A small network was shown many inputs. Here are its activations along a few directions, one row for each input.
In each table, some parts of the input vary, and every possible input appears once, in random order.
Descriptions start from the smaller parts, as in this example, which fits no table here: line(4) and (point or ring(11) or (values(3) and ring(8))).
Shared parts are said once, and a part with two or three values counts as separate values.

Other details of the inputs shift rows strongly along three fixed directions, in all tables alike. That doesn't count.

Rows:
row 1: [ 16.1   5.1  17.6   1.0  -8.3  42.9 -13.9  16.5 -11.9  30.1  28.6  17.4]
row 2: [ 42.2  -7.7   6.4 -10.0 -52.9 -26.4  32.4 -46.1 -11.2 -16.8  -0.4  11.5]
row 3: [ 38.8  -4.4  20.2  -3.0 -42.1 -42.7  41.6 -33.6 -15.6   2.5  -7.2  18.3]
row 4: [ 18.3 -15.0 -14.4   8.3  19.1  15.5  -1.3   0.1  36.2  12.3   7.2 -32.3]
row 5: [-39.8   7.3  -7.1  11.2  23.1  16.2 -14.0  24.1 -17.3 -18.9 -22.9   2.1]
row 6: [ 16.4 -30.5 -36.9   3.9  40.4 -22.4 -10.8 -25.7  41.5  -6.5  -5.2 -45.0]
row 7: [ 16.8  18.6   5.8 -10.3 -10.3  46.6  11.8  26.8  -3.4  14.5  10.3   3.8]
row 8: [-37.3   5.9  -5.4   5.0  21.3  17.8 -19.4  22.1 -12.0 -21.8 -22.5   1.9]
row 9: [ 22.6  10.7  10.1  15.5  -1.5  44.6  19.2  26.3 -12.3   9.1 -13.9   6.0]
row 10: [ 17.5   5.2  21.7  -1.1  -3.9  41.3  11.0  27.1 -12.5  22.7  -6.3   7.6]
row 11: [-51.2  -1.2  12.3 -18.1 -17.4 -45.0  -7.8 -16.2 -33.9 -41.6  -9.2  25.2]
row 12: [-40.3  20.1 -11.3   2.3  21.5   2.1  -9.9  37.5  -8.6 -11.2 -11.4   4.1]
row 13: [ 17.1  -6.1 -10.2  20.3  26.0   9.3   5.3   4.6  34.1  15.3  -2.7 -31.8]
row 14: [ 24.8  18.6   2.5  -2.6  -8.4  47.9 -12.8  14.2 -14.1  20.9  23.7  17.9]
row 15: [-48.8   7.5   9.4  -2.4  16.2   5.2 -20.3  30.4  -4.7  -3.0  -6.0   4.5]
row 16: [-17.7  -5.3 -32.2  -6.8  41.4 -11.5 -19.9   7.8  28.3  -5.0   1.6 -29.0]
row 17: [-42.8  19.7 -12.7  -1.2  20.5   6.4 -12.7  32.1  -9.6  -8.7 -10.2   4.6]
row 18: [-44.4   7.6  -0.8   7.9  12.7  14.6 -20.4  25.0  -0.9 -15.9 -11.7   0.2]
row 19: [-16.9  -2.1 -33.0  -3.7  41.8 -13.4 -20.9  10.4  30.1  -0.4  -4.8 -30.2]
row 20: [ -2.5 -21.9 -25.1   6.9  -4.7 -89.1   6.0 -63.7  28.3 -22.2  -6.5 -22.6]
row 21: [  8.6 -32.6 -24.3  -4.2  43.7 -29.4 -12.5 -18.0  37.6   5.2  -0.4 -40.3]
row 22: [ 12.0   8.0  17.2   4.3 -17.2  52.4   9.8  22.7  -2.5   8.4  10.0  -0.4]
row 23: [ 20.3   5.1   9.7  -2.0 -45.0  -1.6   0.8 -34.4 -38.0 -15.8   8.3  40.8]
row 24: [-47.2   4.8   0.2   0.2 -24.8 -37.0 -30.8 -31.2 -31.1 -40.5   9.1  35.4]
row 25: [-58.6   2.7  15.7 -16.3 -23.4 -48.5  -7.9 -11.7 -24.7 -36.0   2.0  24.0]
row 26: [ 38.1  -4.1  16.9  -5.7 -13.4  21.4  21.0   4.3  16.7  31.7  15.0  -2.9]
row 27: [ 45.3 -19.9 -11.5   5.3  24.6 -19.1  14.9 -21.7  51.3  40.1  10.5 -42.9]
row 28: [ 14.3   1.8  20.3 -10.3 -42.6  -9.8  -0.7 -26.3 -41.2  -2.2  13.8  43.4]
row 29: [12.5 12.0 25.0  8.4 -4.4 32.0 18.5 32.9 -1.9 28.3  2.1  7.1]
row 30: [ 65.6 -10.0  13.8  -2.5 -32.2 -20.3  43.6 -36.2   3.1  25.6  -0.9   1.9]
Each input here is: values(5) and (point or line(5)).
Q: Changing only the values(5) part turns row 10 into row 8. The same change can be made to row 21. Which row results?
A: row 6
Q: Which other rows agree with row 26 in the values(5) part? List them by row number.
A: row 1, row 15, row 25, row 27, row 29
Q: Start at row 13 and move only the line(5) part, one step at a time. The first step leads to row 20. Which rows follow, in order?
A: row 18, row 4, row 22

Rows:
row 31: [ 2.0  7.6 -2.6  5.1  4.2 18.5 -2.1  9.5 -7.6 -2.0 -3.4  1.5]
row 32: [-12.1   3.4  -5.4  -1.3  17.5  15.9 -23.9  13.1  -1.8   8.4  11.6   1.3]
row 33: [-25.3  -3.8 -10.2   9.7  36.0  18.7 -24.1  20.9   6.3  -3.3  -7.6 -15.1]
row 34: [  6.4   9.8  12.8   0.2 -14.0  14.1  12.9  11.5  -4.2   7.3  -2.8   8.2]
row 35: [  9.9   1.9  15.4  -6.2 -11.4  16.2  -3.7   0.2 -13.8  14.0  13.5  15.9]
row 36: [-33.4  -2.1   5.1  -4.1  -7.9 -46.6  -1.8 -17.1  -7.9 -25.4  -9.0   9.8]
row 37: [ 19.9  10.6  13.0  -2.5 -32.7  16.0  24.0   4.1 -12.1   6.3   0.1  20.9]
row 38: [ 44.5 -29.2 -17.0  -5.1   7.2 -57.5  20.9 -53.9  44.6  11.9   5.6 -36.0]
row 39: [-15.6   3.7  -0.6  -1.9  19.1  12.9  -5.3  24.0   4.2   1.5  -3.5  -6.6]
row 40: [ 71.7 -18.8  -2.2   5.7  -6.5   4.9  28.6 -21.8  35.7  34.5  10.8 -25.3]
row 41: [ -9.7  -1.5  -2.1  10.3  19.3  20.1 -11.6  14.6  -3.9  -3.2  -4.8  -5.6]
row 42: [ 20.8   7.7  17.7  -3.5 -31.6  15.6   7.3  -5.6 -17.7  15.0  16.1  27.1]
row 43: [-34.2  -2.6 -13.0   2.7   4.0 -39.6 -15.4 -19.9  -9.6 -32.4 -11.2   2.3]
row 44: [-23.8   0.4 -12.6   1.9  35.6  16.1 -21.7  25.1   7.8  -4.4  -6.3 -15.2]
row 45: [-11.3  -0.8  -3.0   2.4  18.5  18.6 -11.3  14.3  -1.5   0.5  -6.6  -6.7]
row 46: [-5.9  7.6  5.7 -0.8  3.2  9.5  6.5 20.7  0.5  5.5 -0.7 -1.9]
row 47: [ 20.7   8.7  15.5   0.8 -34.5  15.9  22.0   2.8 -10.5   7.5  -0.9  19.8]
row 48: [ -7.7   2.3  -1.1  -6.6 -21.8 -49.5  15.7 -23.5  -1.4 -14.7  -3.6   7.3]
row 49: [  4.4  13.3  26.9  -4.9 -34.1  11.9  24.0  12.0 -21.4   6.8  -2.2  21.0]
row 50: [-27.0  -4.9  -2.2  -8.2  -9.2 -42.3  -4.1 -21.2 -12.1 -27.4 -10.6  10.1]
row 51: [-11.3   0.3  -2.3  -2.8  18.3  16.1 -22.9  14.3  -3.5   8.0  13.0   0.6]
row 52: [-14.9   6.6  -2.9   0.8  18.8  13.4  -3.9  21.6   6.1   2.7  -3.9  -5.9]
row 53: [  1.9   6.8  12.6   2.0 -13.2  21.2   6.8   7.9 -23.3  -3.9  -4.4  15.4]
row 54: [-12.1  12.1   2.5  -0.2  -2.0  18.4  -2.4  18.9 -11.8  -5.8  -6.1  11.4]
row 55: [ -4.6  -7.7   5.8  -6.1 -20.4 -46.1  -7.3 -36.9  -9.8 -12.3  11.2  18.6]
row 56: [ 56.6 -19.6 -24.0   8.2  29.2   8.4   5.8 -14.9  39.0  26.2   7.3 -44.6]
row 57: [-24.8  -1.7 -11.3   2.7  33.5  15.8 -18.1  27.1   9.8  -1.4  -4.5 -15.5]
row 58: [-0.4  3.1 -1.8  1.7  3.8 18.2 -0.1 11.5 -5.7  0.2 -2.4  2.6]
row 59: [ 23.2  10.9  10.3  -0.1 -30.5  18.3  21.3  -0.5 -16.8   4.2  -0.1  21.3]
row 60: [-16.6  -9.7  -4.7  -7.6  -8.1 -44.6  -0.1 -24.5  -0.8 -18.7  -7.6   0.9]
row 61: [ 47.2 -14.7 -16.9   7.4  26.3  -0.1  13.6  -7.5  51.3  35.4   8.4 -47.3]
row 62: [ -9.4  -3.3   7.0  -2.8 -21.4 -49.9  14.0 -24.8  -2.0 -15.0  -3.2   6.7]
row 63: [ 22.4   7.6  10.2  -8.7 -41.0  29.3  -4.1 -14.0 -17.2  -0.3  29.6  24.0]
row 64: [-23.9   1.6 -11.9   5.5  33.0  17.3 -22.4  22.6   9.6  -2.1  -7.7 -15.7]
row 65: [-36.8 -12.7 -17.3   0.6  25.9 -44.0 -24.6 -15.4  10.5 -26.2 -10.8 -14.9]
row 66: [  8.8   7.3   4.5   5.8 -13.5  19.0   7.3   4.5  -9.4   2.7  -3.2   9.6]
Q: What do these inputs look like to the network?
A: point or (ring(5) and (point or line(6)))
Q: Start at row 31 and move only the line(6) part, one step at a time. The first step leads to row 59. Which rows follow, in order?
A: row 54, row 37, row 52, row 48
Q: Change only the ring(5) part in row 58. List by row number the other rows that result.
A: row 33, row 45, row 59, row 66

Rows:
row 67: [-11.3  13.0  29.2  -1.7 -42.9   0.6  25.9   7.1 -26.2 -11.0  -8.2  32.5]
row 68: [-19.7  -1.6 -24.7   3.6  46.3   9.4 -20.5  22.5  25.3   5.7  -4.7 -28.1]
row 69: [  0.2 -15.9 -32.5  -2.6  28.0 -44.2 -16.9 -27.6  34.0  -4.8   2.6 -30.0]
row 70: [-10.9  15.4  16.0  -6.9 -43.1  -0.4  10.2  -1.2 -28.6 -18.8   1.4  34.8]
row 71: [-20.8 -11.2  -9.4   6.7  53.3  13.4 -15.0  29.6  25.9  14.5  -6.8 -36.5]
row 72: [ -4.8 -18.7 -10.0  -6.7  12.0 -42.4 -19.1 -35.5  11.4  -6.4   9.6  -8.8]
row 73: [ -0.8 -18.5 -30.5  -0.4  25.4 -46.6  -7.5 -27.5  38.9 -10.2   0.0 -35.7]
row 74: [ 52.9  -3.7  -4.1  -4.3 -19.3 -22.3  36.2 -26.1  23.9  19.9   0.0 -11.4]
row 75: [22.1  6.3  4.2  1.3 -7.6 16.8 21.4 11.2 11.9 11.1 -2.7 -9.3]
row 76: [ 43.7  -2.6   1.1  -2.6  -3.8  12.3   4.3 -12.8   8.6  27.7  19.6  -4.4]
row 77: [ 16.7   0.3  10.1  -6.5 -32.9 -39.9  22.6 -28.1  -8.8  -1.0   2.0  18.6]
row 78: [-50.1   7.4  -2.9   6.5  14.0   0.4 -16.9  17.6 -26.5 -35.3 -22.9  13.7]
row 79: [ 15.4  -8.0  16.0  -8.2 -35.7 -35.1  13.9 -32.3 -12.8  -2.3   5.0  19.2]
row 80: [-25.0  -5.2 -10.7   1.1  -2.5 -52.6   3.8 -24.9  -9.0 -39.2 -26.3   2.4]
row 81: [ 19.5   5.7   5.7   5.1 -13.2  38.8  -0.4   3.4 -22.3   1.0   0.8  15.2]
row 82: [ 8.6 12.1 12.3  3.4  7.5 53.5 -3.6 39.1 -9.4 27.4  8.2  4.5]
row 83: [ 28.1  -6.8  16.4  -6.8 -35.3 -30.8  27.3 -30.3  -3.2   5.1   2.5  11.3]
row 84: [-52.9   6.9 -11.3  -3.0  16.2   4.3 -34.5  13.1 -12.4 -26.2   3.8   6.5]
row 85: [-0.9 15.7 17.1  4.0  5.4 40.2 10.6 43.4 -9.4 20.1 -3.9  7.1]
row 86: [ 10.0   5.6  15.9   0.9 -15.6  38.3  -2.9   9.4 -12.2  10.4  14.2  15.2]
row 87: [-74.0  15.7  -5.6  -5.5  13.5   4.1 -40.3  25.4 -32.6 -31.2  -2.6  25.6]
row 88: [  5.4 -12.7 -21.5   9.8  29.0   2.1 -13.3  -8.3  13.2  -3.4  -7.8 -24.5]
row 89: [ -7.6   8.2  18.7   3.0 -18.9  20.1   9.4  15.4 -14.6  -0.4  -1.1  16.8]
row 90: [ 56.2  -7.3   0.4   9.9  20.4  60.0   5.3  17.2  34.9  47.4  17.3 -34.7]
Q: Changing only one part turns row 70 into row 73. The same change can be made to row 90. Which row results?
A: row 89
Q: What do these inputs look like to the network?
A: line(4) and (point or ring(5))
Q: Which other rows agree with row 74 in the line(4) part? List them by row number.
A: row 67, row 71, row 75, row 80, row 85
Q: Change only the line(4) part in row 88. List by row number the other rows that result.
A: row 78, row 80, row 81
Q: Change only the ring(5) part in row 84. List by row number the other rows that result.
A: row 72, row 76, row 86, row 87

Rows:
row 91: [  0.7   2.1  17.9 -10.1 -38.4 -20.0  11.8  -8.3 -23.1  -8.6   0.1  26.9]
row 92: [ 31.1 -27.3 -25.2   4.1  45.3 -17.3 -16.7 -22.4  60.2  32.0  21.8 -52.8]
row 93: [ 12.7  -1.5   5.1   8.0   2.8  45.6 -14.6   1.5 -17.2   2.3   2.4   5.5]
row 94: [ -3.9   6.4  25.4  -8.9 -34.3 -23.5  28.5  -1.8 -15.9  -9.7 -15.1  25.9]
row 95: [-38.2  -7.4  -7.3   1.8  30.6 -11.5 -26.0  14.1  14.3  -0.5   4.2 -16.5]
row 96: [  2.0   4.8  16.0   4.4 -32.7 -18.5  27.8  -7.1 -25.8 -14.1 -25.8  24.8]
row 97: [  8.8  21.8 -17.7  -4.6 -10.6  46.2  -9.6  13.8   1.8  -1.0  15.8   5.1]
row 98: [  3.8   3.8  12.4   1.5 -31.1 -14.2  21.9 -12.9 -28.1 -13.8 -18.2  28.5]
row 99: [-27.8 -11.9 -17.2  13.0  34.9   4.2 -32.4  -0.8  -4.5 -18.0  -9.5 -17.3]
row 100: [  3.2   6.0  13.6  -0.6  -1.0  33.8 -16.0  15.3  -2.8  18.9  22.7  11.9]
row 101: [  6.5  23.0 -15.3  -2.5  -8.9  42.2   0.2  20.4   2.0  -2.4   9.6   4.4]
row 102: [  7.3  23.6 -12.8  -0.5  -7.6  37.4   7.5  23.8   5.7  -2.9   4.0   1.4]
row 103: [-40.6  -8.7  -5.6 -11.4  -4.1 -52.4 -20.8 -26.3 -10.6 -29.4  -1.3  12.0]
row 104: [  9.0   2.9  12.5  13.6   4.7  32.8  16.0  24.5 -10.0   2.9 -23.3  -5.5]
row 105: [ 64.4 -18.0   4.1   0.2 -19.0 -31.4  49.9 -40.1  27.1  19.1  -3.5 -16.9]
row 106: [-35.3  -9.4 -10.7  -0.4  33.4 -12.1 -18.6  16.1  12.1  -5.7  -8.8 -19.5]
row 107: [-24.8 -11.1 -20.8   8.8  37.6   4.7 -41.8  -2.3  -2.9 -11.6  -0.5  -7.7]
row 108: [  6.0   4.1  11.6   0.9 -32.1  -8.9   6.0 -20.7 -32.2 -14.8  -6.2  33.8]
row 109: [  8.3  -0.5   5.0   0.3   1.9  40.3 -11.9   9.9 -13.5  10.0  15.0   9.4]
row 110: [-32.5 -10.7  -5.7   2.5  -0.7 -47.0 -14.6 -30.3 -16.4 -43.3 -20.1   5.5]
row 111: [ 24.6 -26.4 -20.3   6.7  45.7 -28.2   6.3 -11.8  67.4  32.2   0.7 -60.8]
row 112: [  6.9   2.5   8.7   4.1   3.4  35.7  -3.4  14.1 -10.7   9.6   7.9   6.3]
row 113: [  3.6  25.1  -9.7   1.8  -8.2  32.8  23.0  33.7   8.9  -0.3 -10.8  -6.1]
row 114: [  2.2   9.1  11.4  -7.6   0.1  29.8 -14.8  15.2  -7.4  23.6  25.7  10.8]
row 115: [ 0.9 11.8 15.9 -5.9  1.6 22.6  0.2 25.9 -2.6 23.7 12.7  5.0]
row 116: [  6.3  25.2 -10.3   0.9  -8.4  34.6  13.1  30.5   6.9  -2.3  -2.0  -3.5]
row 117: [-36.9  -8.9  -5.8  -3.6   1.4 -55.3 -10.0 -23.0 -12.2 -35.4  -6.8   9.8]
row 118: [ 62.2 -17.6   5.4  -2.2 -26.9 -35.2  39.3 -39.8  33.2  30.4  13.7 -16.7]
row 119: [  9.2   0.3   9.6  13.4   2.7  36.0   8.4  18.3 -13.2   2.0 -14.8  -3.2]
row 120: [-32.3  -7.7 -11.0   7.5  37.8  -9.1 -16.0  15.5   6.4 -11.9  -9.1 -18.4]
row 121: [-1.8 10.7 15.6 -7.3  2.7 21.2 10.9 27.4  0.1 25.2  6.2  2.2]
row 122: [ -4.1  12.2  21.8 -14.4 -36.9 -20.8   5.5 -11.3 -22.6   1.4  15.3  30.7]
row 123: [-35.8  -9.9  -7.3 -14.8  -3.3 -49.4 -30.4 -32.1 -10.5 -29.9   5.0  15.5]
row 124: [ 78.3 -19.2  -5.5   6.2 -18.2 -25.9  30.4 -49.9  20.2  17.4   1.2 -10.4]
row 125: [-43.8   0.7  -3.5  -5.0  35.8 -19.3  -9.1  20.9  15.9   4.8  -8.3 -20.0]
Q: What do these inputs look like to the network?
A: line(5) and (point or line(6))
Q: Changing only the line(5) part turns row 93 into row 99. The same change can be made to row 123. Which row results?
A: row 103
Q: Which other rows agree with row 96 in the line(5) part? List them by row number.
A: row 94, row 104, row 105, row 111, row 113, row 125
Q: Which other rows agree with row 116 in the line(5) part? List them by row number.
A: row 98, row 106, row 118, row 119, row 120, row 121
